Each row below holds a small network's activations on one input, seen along a few directions.
In each table, some parts of the input vary, and every possible input appears once, in random order.
A made-up example of a description, with smaller parts first: one of 5 places around a ring, together with either a single point or one of 11 places around a ring or (one of 2 separate values, together with one of 6 places along a line).
Shared parts are said once, and a part with two or three values counts as separate values.
(in the rows, 128 means zero)

Other details of the inputs shift rows strongly along two fixed directions, in all tables alike. That doesn't count.

A family of inputs:
row 1: [126 142 131 140 132 140 117 119 143 122 112 139]
row 2: [126 150 130 141 133 134 114 123 137 125 112 134]
row 3: [135 134 135 134 133 147 121 118 140 121 116 141]
row 4: [ 23 137  30  45  54 126  98 119 203 226 179 126]
row 5: [136 121 140 122 131 136 122 121 142 120 110 136]
row 6: [147 145 140 125 131 138 132 123 121 128 110 134]
row 7: [132 138 137 115 136 147 131 137 122 119 126 127]
row 8: [141 138 140 119 121 135 127 124 121 131 106 134]
row 9: [138 121 142 116 120 148 136 138 128 120 118 134]
row 10: [138 125 139 133 122 141 127 119 136 126 104 142]
row 11: [125  74 102 209 142  74 130 113  97 159 149 106]
row 12: [130  60 109 171 145  87 140 131  97 149 171  97]
row 13: [120 141 135 119 133 120 143 103 132  88 133 134]
row 14: [143 125 137 117 130 139 123 126 136 123 127 141]
row 15: [130 137 133 117 116 135 130 144 123 127 120 127]
row 16: [117  63  99 177 153  88 139 129 104 148 175 108]
row 17: [131 135 135 101 124 128 145 103 128  96 145 132]
row 18: [134 127 137 128 133 150 140 134 135 117 117 138]
row 19: [138  61 105 182 143  77 130 116  98 159 168  99]
row 20: [134 124 135 125 136 137 122 123 141 120 121 145]
row 21: [120 135 133 133 136 147 127 134 140 112 118 135]
row 22: [137 145 134 121 132 140 122 122 126 129 120 131]
row 23: [131 133 137 111 126 131 127 146 126 119 124 122]
row 24: [141 137 138 113 137 132 124 128 123 123 121 135]
row 25: [139  84 108 184 145  68 125 126  85 155 160  94]
row 26: [118 134 136 119 131 135 125 141 138 113 112 127]
row 27: [133 124 141 108 135 135 134 140 120 117 123 121]
row 28: [131  80 115 175 148  96 139 131  90 149 172 101]
row 29: [140 127 141 120 133 154 132 137 131 113 129 133]
row 30: [133 120 137 106 131 146 132 140 135 116 133 136]
row 31: [131 126 142 103 130 141 133 142 129 120 134 134]
row 32: [128 119 138 124 124 147 136 134 133 119 113 136]
row 33: [129 157 137 114 129 114 138 114 119  90 133 127]
row 34: [125 146 133  97 128 121 144 103 120 100 140 128]
row 35: [ 22 132  22  22  39 127  93  92 216 250 170 122]
row 36: [128 149 133 130 132 138 123 144 126 115 123 126]
row 37: [129 139 140 119 130 131 125 147 126 112 116 123]
row 38: [129 134 136 133 138 133 118 125 142 116 113 144]
row 39: [126 141 134 126 119 132 128 145 123 123 114 127]
row 40: [110 100  86 141 113 115 118 108 137 176 165 116]
row 41: [136 159 135 136 129 134 113 130 127 121 115 131]
row 42: [144 132 145 121 116 136 128 125 125 132 113 135]
row 43: [131 141 142  97 125 125 146 105 123  98 142 131]
row 44: [135  85 104 180 135  85 137 115  98 171 165 105]
row 45: [130 139 134 109 130 134 127 148 126 118 131 130]
row 46: [131 144 137 139 123 130 120 126 132 125  99 136]
row 47: [138 136 139 119 134 142 141 137 118 122 121 128]
row 48: [146 148 142 121 133 129 118 137 122 117 120 135]
row 49: [126 113 138 116 133 141 132 136 138 114 121 130]
row 50: [124  80 104 199 152  65 122 119  95 154 152  96]
row 51: [132 152 133 141 129 133 123 125 135 126 104 137]
row 52: [135 158 129 133 121 130 119 129 130 132 111 132]
row 53: [130 144 136 134 138 128 115 130 135 116 112 139]
row 54: [151 132 138 129 124 144 131 122 132 128 117 139]
row 55: [124  96 100 167 142  61 146 104  83 130 187  94]
row 56: [149 125 141 127 118 141 128 123 129 127 111 138]
row 57: [135 126 145 113 119 142 137 139 123 125 121 132]
row 58: [129 142 130 139 127 138 125 119 143 128 106 141]
row 59: [135 149 133 133 116 126 118 131 124 130 106 131]
row 60: [120 136 135 125 139 135 126 143 133 110 121 134]
row 61: [124 134 134 109 131 126 146 100 132  91 139 136]
row 62: [127 148 129 127 124 135 130 143 128 125 120 128]
row 63: [121 144 134 135 137 142 125 139 133 112 118 131]
row 64: [136 120 149 108 130 138 134 141 125 118 127 126]
row 65: [143 131 144 114 131 134 124 130 129 126 127 139]
row 66: [137 152 137 128 132 125 113 136 127 119 116 135]
row 67: [118  80 101 197 149  90 144 128 102 149 159 105]
row 68: [120 127 135 124 139 140 129 139 139 109 122 138]
row 69: [130 130 136 104 137 139 133 141 124 117 130 131]
row 70: [120 124 138 122 134 139 129 138 140 110 113 130]
row 71: [144 154 133 128 121 132 124 130 126 132 116 132]
row 72: [126  74 105 177 142  84 144 131  81 158 162  96]
row 73: [135 149 138 122 125 125 113 133 130 122 108 127]
row 74: [ 21 124  28  47  55 149 104 103 217 227 177 131]
row 75: [142 127 139 120 127 150 140 137 130 120 124 134]
row 76: [128 131 137 128 131 132 117 122 144 119 104 136]
row 77: [122 128 137 131 125 142 133 136 135 116 107 135]
row 78: [141 128 146 110 124 132 124 127 132 128 119 130]
row 79: [138 131 142 116 126 144 140 138 126 127 126 132]
row 80: [120 136 135 131 124 136 130 140 131 120 108 130]
row 81: [140 153 133 129 126 135 116 129 126 127 122 129]
row 82: [142 146 136 126 114 129 121 131 122 131 110 131]
row 83: [132 145 133 122 130 141 126 144 125 119 129 125]
row 84: [141 134 135 134 129 144 130 118 139 126 109 143]
row 85: [121 142 130 133 130 138 132 138 135 122 115 131]
row 86: [118  92 105 187 154  57 148  99  85 118 178  98]
row 87: [138 139 138 120 125 142 122 123 133 132 126 134]
row 88: [132 144 130 119 123 137 133 143 126 128 125 127]
Each input here is: one of 8 places around a ring, together with either a single point or (one of 2 separate values, together with one of 5 places around a ring).
Changing only the place on the ring of 8 turns row 37 into row 49. The same change can be made to row 59. Which row results? -> row 10
Changing only the place on the ring of 8 turns row 51 into row 84. The same change can be made to row 80. Which row results? -> row 32
Change only the place on the ring of 8 in row 50. List by row number the other rows that result. -> row 5, row 19, row 25, row 35, row 73, row 76, row 78
Change only the place on the ring of 8 in row 24. List by row number the other rows that result. -> row 14, row 20, row 38, row 48, row 53, row 65, row 66
Change only the choice among 2 separate values in row 82. List by row number the other rows that result. -> row 15
Change only the choice among 2 separate values in row 18. List by row number the other rows that result. -> row 84

A family of inputs:
row 89: [175 123 174 135 157 150 130 119 117  89 108 139]
row 90: [122 177 144  77 102 162 116  97 170 112  89 155]
row 91: [118 146 114  94  83 163 114 121 170 170 105 153]
row 92: [204 109 204 197 180 112 154 123  74  44  89 137]
row 93: [ 52  88  49 103  76  74 110 102 161 213 172 108]
row 94: [103 110  87  81 104  86 166 111  91 146 216  92]
row 95: [112 187 135  68 107 135 107 126 157 101 104 147]
row 96: [165 156 152 144 129 160 119 124 124 131  87 141]
row 97: [ 92 173 122  86 105 145 119 131 169 107 112 138]
row 98: [179 119 197 190 196 108 153 159  65  43  90 118]
row 99: [165 130 182 168 178 133 156 133  98  54  92 136]
row 100: [123  83 107 197 146  51 122 110  80 152 156  87]
row 101: [146 158 155  61 121 148 177 108 111  75 163 133]
row 102: [108 118  78 147 112  87 105 133 122 196 159 107]
row 103: [145 153 152 101 103 159 112 151 147 141  77 145]
row 104: [ 91 131 116  61 109 163 122 147 170 141 124 135]
row 105: [113 177 122 103 100 168 112 153 162 141 102 141]
row 106: [118 174 133  96 121 138 121 106 154 102 114 151]
row 107: [132  74 107 185 163  78 131 113  95 139 186 111]
row 108: [ 90 108  60 135  92  98 101 116 138 229 154 102]
row 109: [ 82  99  72 178 126  89 138 100 127 156 176 105]
row 110: [183 133 179 184 170 154 145 157  92  93  84 139]
row 111: [118 173 118 111 102 181 122 132 169 137 106 154]
row 112: [138 129 155 106 146 175 143 140 145  92 110 149]
row 113: [159  51 127 206 172  63 132 128  63 142 166  84]
row 114: [134  56 113 217 174  73 143 148  71 125 182  84]
row 115: [191 101 190 151 163 141 146 134 101  71 101 142]
row 116: [105 136 128  38  83 165 109 138 182 143 113 148]
row 117: [ 86  90  75 126 121  81 108 128 126 179 190 102]
row 118: [120 171 139  87 109 179 119 165 154 141  80 143]
row 119: [136 176 133 114 118 159 113 128 147 134 105 152]
row 120: [ 87  88  78 153 126 119 132 116 144 158 183 116]
What is each input in this table made of? -> one of 2 separate values, together with either a single point or (one of 3 separate values, together with one of 5 places around a ring)
Changing only the choice among 2 separate values turns row 115 into row 116. The same change can be made to row 89. Which row results? -> row 113
Change only the choice among 2 separate values in row 105. List by row number the other rows that result. -> row 111
Change only the choice among 3 separate values in row 102. List by row number the other rows that result. -> row 95, row 117
Change only the choice among 2 separate values in row 107. List by row number the other rows that result. -> row 117
